A small network was trained on made-up records. Each row is its average activation on records with the value named, seen along a few directions.
Values that are neighbours, or in one group, have similar rows; names and order tell nothing.
Strong random noise was added to every row along 4 fixed directions; ignore it. To show where, here is one row again and again, with new noise each time:
[  49  222   81 -379 -115  -80 -358 -308 -204  262  111  -28  244  -68
  737]
[ -10  177   41 -273   57  -49  -57 -149 -123   40   86    1   -5   41
  100]
[-115 -480   38   -4  146 -168 -158  155  204 -175  -85   13  168 -275
 -324]
[ -53  168   -7 -145  125  -79  125 -107   93 -101  -72  -89  -40   72
 -231]
[ 289  323 -150 -462 -200   75 -237 -264  -85  178   78 -144   50  -58
  445]
[-396 -537  229  114  451 -223  115  299   10 -329   53  240  -69  -72
 -801]


FONA, 20 values:
nop: [-310  154  138  317  249   77  493  -19 -142  196 -184  145 -296  154
 -189]
bir: [  74  205  -14  221  194   12  648  -94  -60   49  -55   -4 -195  168
 -185]
gopov: [   0  557  -26 -360  187   -1  396 -121 -171 -160  157   17 -435  395
 -447]
zege: [-453 -402  148  279  112  102  270  232  153  -68 -151  -30 -147  -61
 -457]
nul: [ 601 -205 -336  -50 -163  207  115  103 -118   97  242   -2 -113 -272
   33]
luk: [  45 -256 -103 -245  -47 -157 -327  223 -102   27   26   73  122 -169
  -21]
ziluv: [ 160   91  154 -143  164   49  252  123   52 -257   71  104 -420  346
 -491]
zufu: [ 462  146 -650   60 -474   -5 -171 -217  262    5 -197 -453  -81 -118
 -151]
seke: [-305  401  239  317  161   54  390   23  -28 -334   45   58  -75  287
 -253]
peba: [ 106   63   34  379 -174  -98  -85  -85  738 -118 -485 -244  479  111
  187]
kur: [-154  360  -28  -81 -105 -248 -168 -353 -262  264   98   -4  111  282
  349]
nuti: [ 214   87  177 -225  210   86 -110  131 -238    0  203  261 -263  368
   14]
sefen: [ 142 -183   10  171  -95  244 -207  302 -112 -112  198   90  116 -109
 -141]
genut: [ 103 -125 -310  -97 -182  465   18  209  -54  -93  199  -90 -298 -119
  -95]
zenov: [-230   78   91  357  228  -63  536  -55  -96  171 -203  116 -103   31
  -31]
gid: [ -73  386   54  406  -10    0  187 -270  425 -211 -383 -155  347  243
  106]
pon: [ 489 -110 -155 -373 -267  101 -315   63   88  -10   54  -80  -77 -216
  153]
subun: [-208    8  -47  274 -116   39  128 -138  313  255 -381 -192   76 -104
  119]
fiba: [-579  235  280  406  241 -115  452  120  108 -308  -69  -94  -57  253
 -289]
fepu: [  60  133 -169 -298 -102  -21 -193  -36 -290  144  273  106 -143   56
   43]
FONA is arranged as a line.
Q: Name the neighbours of peba, in listed order.
A: nuti, gid
Q: Name the neighbours of nul, in listed order.
A: bir
Q: Name the neighbours of kur, in listed order.
A: zufu, fepu
Q: Name the neighbours of genut, in listed order.
A: zege, fiba
Q: Fewest steps between subun and luk?
A: 12

BIB, 21 values:
sal: [  13  -35   37 -185   64 -109 -247  -16  -95 -164   68   98   56   14
 -210]
suta: [ -69  440 -157 -252 -143  -96  -81 -318   -6   69  -34 -217  -11  217
  146]
rume: [ 233 -225  -65  -40 -220  187 -490  278 -356  -83  413  300   10  -55
  132]
sidor: [-565 -154  457  609  222 -211  213 -181  156  103 -373   59  390  129
  337]
mobe: [ -47  206  172  -11  183 -301   28 -221  -59  202  -95  165  196  121
  387]
ven: [ 759 -415 -170 -119 -187  437 -378  272 -249   60  423  245 -272 -207
  118]
peton: [ 153 -203 -267  -81   82 -117  145   -4  114  107  -93  -38 -125  -18
 -292]
tor: [ 108   96  289 -111  101  -60   88 -116  104  114 -149   95   40  179
  180]
bez: [-130 -181  146  -67  116 -249  -77   19 -124   38  118   -7  129 -191
  -80]
tosi: [-430 -166  281  275  438  -29  426  109 -270   55   78  403 -289   75
 -349]
sipad: [-231  326  -74  -52 -196  -67 -162 -297  131  108 -201 -342  103    4
  382]
votuz: [-221 -284   -8   99   37   99  -74   65   32  111  -38  -80  290 -296
  336]
nin: [ 309   80   49  -69 -157  193 -140   37 -346  -29  400  180  -56   73
  377]
bozed: [ -22 -291   -4  232  -75  148  -31  178  -38  -82  108    7  118 -136
   72]
dob: [ 288 -252 -124 -133  -25 -131 -311  111  210  -60  -26  -41  359 -371
  136]
situ: [ 275  -53   35 -179  -57  -65 -140   79  321  -87 -153 -137  122 -130
   86]
murug: [ -79  -86  -85   67 -103  297  -25  279 -278 -122  377  238 -248   76
 -422]
vomo: [ -98   38  -48  -46 -321  134 -387 -155  106  153  -42 -171  295 -295
  524]
sop: [ 236  189 -117 -304 -177   84 -154   31  272 -158 -114 -247  -84  106
 -151]
lel: [-296  450   56  -81 -124 -159  257 -379 -206  179  -10 -127  -80  127
  452]
muna: [-334  101  146  129  128 -265  106 -129 -167  375 -218  -30  110   33
  373]
A value of BIB combines one of 7 hidden first parts with one of 3 second parts; all combinations occur once.
Q: Changing only the second part turns bozed into sidor. bez has the same second part as bozed; what does that change turn bez into?
A: peton
Q: Changing only the second part turns dob into mobe. situ has the same second part as dob; what does that change turn situ into?
A: tor
Q: Changing only the second part turns votuz into tosi. nin has the same second part as votuz; what does that change turn nin into?
A: ven

SOZO, 15 values:
girud: [ -28 -144  116   41 -132  239 -358  102 -310  146  355  265  158 -114
  375]
zelin: [ 423   52 -358  -90 -176  324  143  110  -75  177  121   77 -153  -38
   81]
simum: [ -10  539   87   17 -262    6 -108 -260  260   86 -133 -260  201  117
  493]
tud: [ 240 -453  -42  -16  -10 -245 -285   71  249   18  -99    1  181 -223
   90]
gozo: [-335 -127   58  -70  149 -224  -56  -10  -48 -234    3   66   97   41
 -241]
buziz: [ -27 -333  333  -70  200 -125 -100  269 -313 -211  243  361  -43   66
 -274]
pof: [-203 -594  -33  274   18   -1 -216  324 -337  -91  302  221 -105 -183
 -175]
fubi: [-111 -203  170  156  247 -221  165   22   10  -17   83  109   28 -125
    7]
gof: [ 153  441 -352 -193  -62 -112  193 -337  451  116 -366 -425 -100  160
 -246]
meri: [-26  51 236  36 183  30  15 -44 -87  -8  40  32  34 296 213]
vubi: [ 345  216 -339 -230   -2  240  122  195  346 -394  -98 -147 -321   46
 -782]
rolo: [  27  126 -124 -148    4  -25  153  -14  -47  144  -83 -208  -76 -136
  -21]
vage: [-383  -45  140  163  111   19  265  -71 -110  141 -152   85 -193   -9
   31]
zem: [-668 -479  462  110  153 -241 -202  141 -291   14  216  311  269  -99
   66]
mitiz: [-244   29  451  265  214   12   61  -28 -554   66  202  420   12  187
  213]
A value of SOZO combines one of 5 hidden first parts with one of 3 second parts; all combinations occur once.
Q: Changing only the second part turns gof into vage. vubi has the same second part as gof; what does that change turn vubi into?
A: girud
Q: Changing only the second part turns zem into pof. meri has the same second part as zem; what does that change turn meri into?
A: mitiz

PAB, 16 values:
zuka: [-530 -184  686  189  602 -571  450  370   74 -164 -124  513  208  199
 -562]
kepo: [-418 -633   18   74  209 -305  -14   95  148   41 -187   63  398 -536
 -209]
tik: [-238  690  451  169  611 -366  685 -384 -473 -133  166  347 -334  804
 -221]
sule: [-541  579  315   29  474   -9  550   57 -198 -459  267   56 -288  518
 -935]
mupa: [-358 -448 -156  439  106 -434   47 -108  249  116 -180 -158  372 -227
  -70]
lebev: [ 112  257  130   -7  329 -295  451   80  383 -254 -366 -251 -217  299
 -238]
dafu: [-322 -547  328  434  279  178  202  336   84 -141   23   57 -108  -24
  -91]
gadeg: [ 358   60 -178 -359 -115  362    2  179 -282 -554  296 -174 -737  193
 -867]
badet: [ 208  -69 -191  410 -226  336  290 -101   27  -61 -122  -51   70    9
  120]
nol: [-799 -659  146  211  276 -430 -202  110  -42  150 -357  292  349 -237
   39]
vanu: [-364  589    1  352  -33 -326  105 -300  253 -164  -99 -305  425  472
  173]
zol: [ 395  273 -196 -110 -406  623 -107    1 -365  260  305  382 -566   99
  178]
pevas: [ -49  215  209   79  -70  286  253   19 -147  124  175  227   43  -61
  331]
foran: [ -95   19  -27 -115   -2  205 -234  405 -227 -247  392  240 -464  132
 -883]
fizo: [  41 -775 -300 -149  -26   13  -34  163  319    1    7 -380 -214 -493
 -449]
vume: [ 822  287 -225 -608  -74  296 -422  -23 -335  260  147  199 -317   94
  175]
A value of PAB combines one of 4 hidden first parts with one of 4 second parts; all combinations occur once.
Q: Changing only the second part turns fizo into gadeg. mupa has the same second part as fizo; what does that change turn mupa into?
A: vanu
Q: Changing only the second part turns nol into zol. kepo has the same second part as nol; what does that change turn kepo into?
A: pevas
Q: Changing only the second part turns lebev into dafu. tik has the same second part as lebev; what does that change turn tik into?
A: badet
